Each row below holds a small network's activations on one input, seen along a few directions.
In each table, some parts of the input vary, and every possible input appears once, in random order.
A made-up example of a description, with smaller parts first: one of 5 places around a ring, together with either a single point or one of 9 places along a line or (one of 3 separate values, together with one of 6 places along a line).
Shared parts are said once, and a part with two or three values counts as separate values.

Other details of the inputs vary at random and push rows far along two fixed directions, the same in every table; ignore that.

Rows:
r1: [ -5  18   6 -33 -27 -14   1  -2   2 -29  -6  13]
r2: [-1  1 -6 22  2  7  6 -1 -3 15 24 -1]
r3: [-11  -4  15  29  -9  -2  15   6 -14  13  19  -7]
r4: [-20   8 -19   0 -17   7  -6   5   1  26 -18  15]
r5: [ 13   5  11   0  17  10  16   1  -2 -36  32  -9]
r6: [-12  -1 -24  -3 -12  -1 -15   5   1  27 -28   7]
r7: [  1   1 -12 -38  -4   1   8 -25   7 -19 -17   1]
r8: [-20   6  15 -33 -22  -2  13  13  -8 -31 -28   7]
r9: [ 11 -12   0  23  14  -1  -6  -3   5  19   7  -5]
r10: [  8  -6 -11  24  16  12 -11   8  -5  16   4  -8]
r11: [ 27 -11  11  -5  28   7   4  -6   6 -35   9 -12]
r12: [ 28 -11   8  -5  29  10   4  -8   5 -35   7 -12]
r13: [  2   0 -11  22   3  13   6  -5  -4  16  22  -2]
r14: [ 17  14  29   1  12   4  -1  18  -7 -39  24   2]
r15: [  6  -5 -14 -44  -6   0   0 -17  13 -26 -39   5]
r16: [  1  -3   2  19  10  -5   2 -11   2  20  21  -6]
r17: [-15   0 -15  -4 -14 -12  -2 -18   7  31 -10   7]
r18: [ 10 -11   2  24  13  -4  -6  -1   6  19   8  -5]
r19: [-21   9 -16   0 -24  -8   2  -3   3  25  -4  12]
r20: [-18   7 -21   0 -17  10  -6   3   1  26 -19  14]
r21: [ 17 -18  33  -1  18   0  13   4  -5 -35   7 -20]
r22: [-14   0 -21  -3 -13  -4 -15   7   2  27 -27   7]
r23: [-16   2 -16  -3 -14 -10 -15  11   3  27 -25   8]
r24: [-3  4 -2 24  8 14 -2 12 -4 15 15  2]
r25: [ -6 -11  19  24   1  -8  11  -7  -9  19  14 -13]
r26: [ -4 -14  15  26   4  -3  -2  21 -16  15   3 -11]
r27: [ 11   7  15  -1  23  16   8  14  -3 -38  21  -5]
r28: [  7   3  14  21   0 -14  -9  -9  -1  18  24  -1]
r29: [ -6   6  -9 -45  -9  -5  -5   6   6 -31 -35   4]
r30: [ -2   3  -7 -38  -5  -5   7 -21   8 -20 -15   2]
r31: [ 0  1 -9 22  3 10  6 -3 -3 16 23 -2]
r32: [ -2  -1  -1  -1 -24 -22 -19  -3   8  28 -21  13]
r33: [  6  -7  -6  19  13   3   2 -17   0  21  18  -6]
r34: [ 25   5  25  -4  17  -4  -9  19  -6 -39  15  -7]
r35: [-14  16  -1 -39 -14   0   4   8   6 -30 -23  13]
Each input here is: one of 5 places around a ring, together with either one of 2 separate values or one of 5 places along a line.
The inputs of r28 and r34 match in every part but the place on the ring of 5. If r25 is changed in the same way as r28 into r34, which row does it become? -> r26
Change only the place on the line of 5 in r4. List by row number the other rows that result. -> r20, r24, r27, r35

Rows:
r36: [  6  -9  13  39  23   9   5  21 -14   9  25 -16]
r37: [ 27   6   5 -16  35  16   4  -1   6 -49  22 -14]
r38: [ 12   9  28 -12  23   2   7  13  -5 -54  27  -9]
r39: [ 19  16  14 -12  20  14  10   3  -3 -54  31 -10]
r40: [ -5   5  -7 -38  -2 -11  -9   0   5 -23 -28   3]
r41: [-16 -11 -20  14 -11   5  -9   1  -2  40 -24   5]
r42: [ -4  -3 -22  15 -11  -1 -17   0   4  38 -20  15]
r43: [ 24   1  37  -8  17   7  11   4  -1 -52  19  -6]
r44: [  1  -3  19  38  20   9  10  16 -14   9  34 -11]
r45: [  2   7  -5 -30 -15   0  -2   8   6 -27 -27  13]
r46: [-14   8 -18  12 -17  -1 -17  16  -1  37 -12  11]
r47: [16  2  8 41 15 12  4  1 -5  5 41 -2]
r48: [-18  -7 -18  11  -8  -4  -7   2  -5  42 -23   3]
r49: [ -2   8   7 -32 -22  -8   7 -15   7 -24 -19  10]
r50: [  3  -7  17  41  16  18   8  14 -12   7  33  -9]
r51: [ -9   5 -25   9  -8   0 -21   4   1  40 -16  10]
r52: [-12   2  -9 -40 -10  -4  16 -13   2 -20 -19   1]
r53: [-17  10  -2 -35 -17  -4  17  -6  -2 -24 -19   2]
r54: [ -7   7   7 -35 -23 -18   6 -11   2 -24 -17   2]
r55: [ 20  -9  10 -11  32  21  17  -5   3 -50  14 -20]
r56: [ -9   8  -9 -42 -10 -13   3 -12   6 -21 -13   5]
r57: [ -8  -5  -2  16 -21  -9 -12   6   1  39 -20  11]
r58: [  3   6 -13 -36 -14   0   6 -15  10 -23 -15  13]
r59: [  3   0   0 -37 -15  -7   7 -22  10 -20 -19   8]
r60: [-24  10 -12  11 -20 -15  -7  -2  -1  37   0   9]
r61: [ 25 -15  15  39  27   7  -8   1  -4  12  20 -10]
r62: [ -4  12   1 -31 -19   0   2   3   6 -27 -19  18]
r63: [ -5  -8 -12  12 -11  -8  -9 -15  11  43 -16   7]
r64: [23 -7 -2 38 29 14 -2 -3  5 10 31 -7]
r65: [16  2 -3 31 24 13 -1 -1 -4 12 43 -8]
r66: [  9  -3  14  37  24   0  -8  22  -9   7  32 -12]
r67: [ 19 -15  11  35  27  -2  -2  -5  -1  14  30 -20]
r68: [-19  -6 -21   9  -7  -4   0  -7   3  44 -16   0]
r69: [-10  -2 -11 -37 -13   6  15 -15   4 -22 -20   3]
r70: [-12  -7 -11   8 -20 -19  -5 -14   1  42  -5   3]
r71: [-11  -1  -3 -31 -15   6   6   9   0 -26 -31   3]
r72: [ 9  8 12 36 19 13 -4 18 -9  8 40 -4]
r73: [-12  -6  -2  14 -21 -18 -14  10  -3  39 -17   3]
r74: [ -9   6  13 -35 -22 -17   2   1   1 -23 -21   6]
r75: [-25   0 -14  16 -24   3   4  -5  -3  36  -8   8]
r76: [ 30 -10  25 -12  30   0   1   1  -4 -50  11 -20]
r77: [-16   0 -21   7  -6 -13 -13  -6   8  42  -9   4]
What is each input in this table made of? -> one of 6 places around a ring, together with either one of 2 separate values or one of 5 places around a ring
The inputs of r60 and r40 match in every part but the place on the ring of 6. If r54 is changed in the same way as r60 into r40, which row does it become? -> r76
Change only the place on the ring of 5 in r56. List by row number the other rows that result. -> r58, r59, r65, r70
Change only the place on the ring of 5 in r57. List by row number the other rows that result. -> r45, r46, r66, r73
Change only the place on the ring of 6 in r68. List by row number the other rows that result. -> r36, r44, r48, r52, r53
List by row number the other rows that have the place on the ring of 6 in common with r68. -> r37, r55, r63, r64, r67, r77
List by row number the other rows that have the place on the ring of 6 in common with r62. -> r38, r43, r44, r50, r72, r74

Rows:
r78: [ -1   3  -8  37  -5   6 -10  23  -7  32  11   2]
r79: [-12  -4   5  39  -6   1  10   0  -4  35  18   7]
r80: [ 10   0  21 -22   7 -15   2  -1   0 -36  10  -6]
r81: [-11   8   1 -26 -31 -17  -2   2   8  -3 -31  16]
r82: [-13   5  -8  11  -8 -11 -13  14  -4  23   2   5]
r83: [ -5  -5  -7  12 -12 -17  -8 -11   3  26   4  -4]
r84: [ 21  -1  11 -16   6  -3   6  -9  11 -36   3  -8]
r85: [  2   8  12 -25  18   8   8   0   5 -32   9  -4]
r86: [ 13   1  -5 -25  18  16   8 -10   2 -32   7  -8]
r87: [-12  12 -12 -24 -28   5 -11  11   0  -6 -36  19]
r88: [-18 -12  -1 -31  -8 -12  -4   5   6   3 -52   2]
r89: [-11  -2  -5  10 -10  -1   3 -18   6  31   5  -2]
r90: [-23   5  -8 -24 -38  -2  16  -4  -2  -6 -25  15]
r91: [  4 -13  21 -14  19   4   6  17  -4 -37 -18 -14]
r92: [ 11  -3  27  19  25   6  10  -3  -3  -4  39 -12]
r93: [ -9   3  -5  29  13  -6 -10   4  -5  41  14  -1]
r94: [ 9 -2 12 23 34 14 11  5  1 -9 35 -5]
r95: [ 20  -2  30  29  19   8  -2   8  -6 -13  26  -2]
r96: [ 21  -9  -4  23  34  23  12  -5  -2 -10  33  -9]
r97: [-10  -1  -1  14 -24 -13  -5   9 -12  20   4   0]
r98: [22  0 15 22 33  6 -4 15  3 -9 29 -7]
r99: [-17   8 -12 -35 -17 -20 -12   3   7   1 -25  11]
r100: [-20   5 -26 -29 -17   1   7 -16  16  -1 -28  12]
r101: [  2  -4  -2  16  -9  -2 -11 -12   8  26  -7   7]
r102: [ -1  -1   5  12  -9 -15  -7   2   7  28  -3   8]
r103: [ -1  11  12 -21  12  11  10   6   0 -36   9  -3]
r104: [ 11   2  10 -19  11  -4  10 -18   2 -35   6 -15]
r105: [  2 -14 -11  34   0   6   9 -15  -2  37  16   2]
r106: [ -2 -23 -13  -8   2   0  -4  -1   0  13 -37  -7]
r107: [-10   7  -1 -23 -37  -3  -5   2  -2  -6 -34  18]
r108: [ -8   5   5 -29 -22 -12  -9  -7  10   0 -34  20]
r109: [-17   8   2  -7 -17 -15   1  -4  -5  11 -11   5]
r110: [  2   5  18 -18  -4   9  18   1  -9 -38  11  -8]
r111: [-13   0 -12  37  -4  14   6  12  -9  32  17   4]
r112: [  8  -3   8 -16   6   6  22 -19   9 -37   8  -6]
r113: [ -6   7  -4  -8  -5  -1 -17   4   8  12 -21  18]
r114: [-10   7  -4 -25 -39 -11   0   6   1  -5 -30  13]
r115: [  2 -10  -8  29   1   6   2 -15  -4  42  18  -4]
r116: [ 13  -1   5  20  32  19   6  -5   2  -7  37 -18]
r117: [  2  12   9 -19  15   2   5   7  -5 -38   6  -6]
r118: [-17  10 -24 -32 -14  -9  -4 -14   8   1 -29   3]
r119: [  1   3 -28 -31 -17  -4  -9  -5  12   1 -35  13]
r120: [  4   0  19 -18   8   1  21  -9   5 -35   9   1]
r121: [ -9   1   2  36  -9  -4  -1   5 -18  35  17  -5]
r122: [-19   5 -10  15  -6   5   5   6   1  24   1  12]
r123: [-16   8 -13  13 -10   0  -5  11 -13  23   0   0]
r124: [ -9 -18  -8  -5   0  -4  -4  -2   6  13 -36 -10]
r125: [  8   0  27  23  19   9  13   3  -8  -9  39 -11]
r126: [  7   3  21 -17   1 -12   4   5  -4 -40  10  -6]
r127: [ -7 -21   3  42   5   7  -5  24 -16  35  -5 -13]
r128: [ 14 -11  -8  33  -1  -3  -7  -5   1  38  10   0]
r129: [  0  -5 -13  10  -5  -8  -3 -17  -6  30  -2  -2]
r130: [  5   0 -20  -9  -5   7 -16  -6   6  11 -24  14]
r131: [ 19   4   4 -16  17  13  -5  -4  10 -38  -3  -1]
r132: [  3 -10 -13   9 -11 -14  -8 -10  -3  27   2  -1]
r133: [ 28  -5   9 -17  10   8   0 -12   2 -36  -3   0]
r134: [  7   5  21 -22  13  -9   8  -8  -2 -33   7  -8]
r135: [ 19  -4   3  21  29   3  -4   2  -1 -12  35 -19]
r136: [-14   7 -14  -7 -22  -7  -9  15  -8   6 -10   4]
r137: [ 16   2  -7 -23  21   7   4  -9  -3 -35   3 -11]
r138: [-21  10 -12 -10 -19   8   2   8  -5  10  -9   6]
r139: [ -2   3   0  37   4   8 -17  15  -3  34   6  11]
r140: [ 26  -8  -3  18  31   6  -5   3  -7 -11  34 -16]
r141: [  0   1 -18  13  -2  -2 -11   0  12  26  -5   3]
r142: [ 12  10  11 -16  11   4   1  16   5 -39   2   0]
What is each input in this table made of? -> one of 5 places along a line, together with either a single point or (one of 2 separate values, together with one of 6 places along a line)
The inputs of r115 and r89 match in every part but the place on the line of 5. If r128 is changed in the same way as r115 into r89, which row does it become? -> r84
List by row number the other rows that have the place on the line of 5 in common with r93. -> r80, r85, r88, r92, r94, r98, r99, r102, r108, r113, r120, r134
A walk changes only the place on the line of 6. It starts at r111 and steps to r138. List the rest of the walk in order. -> r123, r136, r78, r87
Change only the place on the line of 5 in r88. List by row number the other rows that result. -> r91, r106, r124, r127
Change only the choice among 2 separate values in r131. List by row number the other rows that result. -> r101
Change only the choice among 2 separate values in r126. List by row number the other rows that result. -> r82

Rows:
r143: [-17   2 -18 -36 -24   5   1  -7   5  -3 -48  14]
r144: [ 27   5   3 -25  25  16  -1  -2   5 -49   3  -4]
r145: [-19   3   2  31 -16   6  -2  17 -12  37   3   9]
r146: [  1 -11  -3  27   3  -3 -14  -7   3  41  -8   2]
r147: [-26   9 -11 -36 -42 -12  10  -5  -4  -6 -32   9]
r148: [-16  -4 -25 -40 -28  -4   6 -18   4  -2 -40   4]
r149: [  2 -18 -11  23   1 -11  -8 -14  -3  43   0  -5]
r150: [ -7   8  -7  29 -14  -4  -9   2   2  36  14  15]
r151: [  7   7  22 -17   1  10  21   5  -2 -53  12  -1]
r152: [ 20  -8  38  45  35   2  -1  25 -12  -9  46 -23]
r153: [ 21  -9  17 -22  28  -1   2   0   6 -50  -7 -17]
r154: [  8   1   2 -34  29  10  19 -21  12 -42  14 -13]
r155: [  4  -5 -26  22  -2  -2 -12 -14   4  41   8  -3]
r156: [ 27  -9  16 -23  22   3  10 -14   9 -48   1  -6]
r157: [-23  -1  -1  30 -12   0  -3  26 -13  36   1   3]
r158: [-20  10   7 -36 -36 -17  -6   1   5  -3 -39  16]
r159: [-12 -11 -16  28   3   6  -6  10  -4  39  -9  -3]
r160: [ -1  -3 -22  23   9   1 -18   9   2  40  -3   1]
r161: [ -7  -2   9  29 -15 -12  -4   2   0  39   8  10]
r162: [ 39  -7   7  40  43  20   1  -5   5  -8  51 -13]
r163: [ 26   2  17  43  29   6   1   5 -13 -10  61 -20]
r164: [ 11  12  14 -22  17   3  -1  23  -5 -54  10  -5]
r165: [ -9  10  -5  27 -10   1 -16  14  -7  37   8  14]
r166: [ 18  -5   7 -20  16  17  19  -9   6 -50   3  -6]
r167: [-18   5  -2 -40 -38 -26   0  -8   0  -2 -33   9]
r168: [-35  18 -13 -43 -24 -14  11 -17   8  -1 -24  14]
What is each input in this table made of? -> one of 2 separate values, together with either a single point or (one of 3 separate values, together with one of 4 places along a line)
The inputs of r143 and r145 match in every part but the choice among 2 separate values. If r162 is changed in the same way as r143 into r145, which row does it become? -> r150
Change only the choice among 2 separate values in r154. List by row number the other rows that result. -> r168
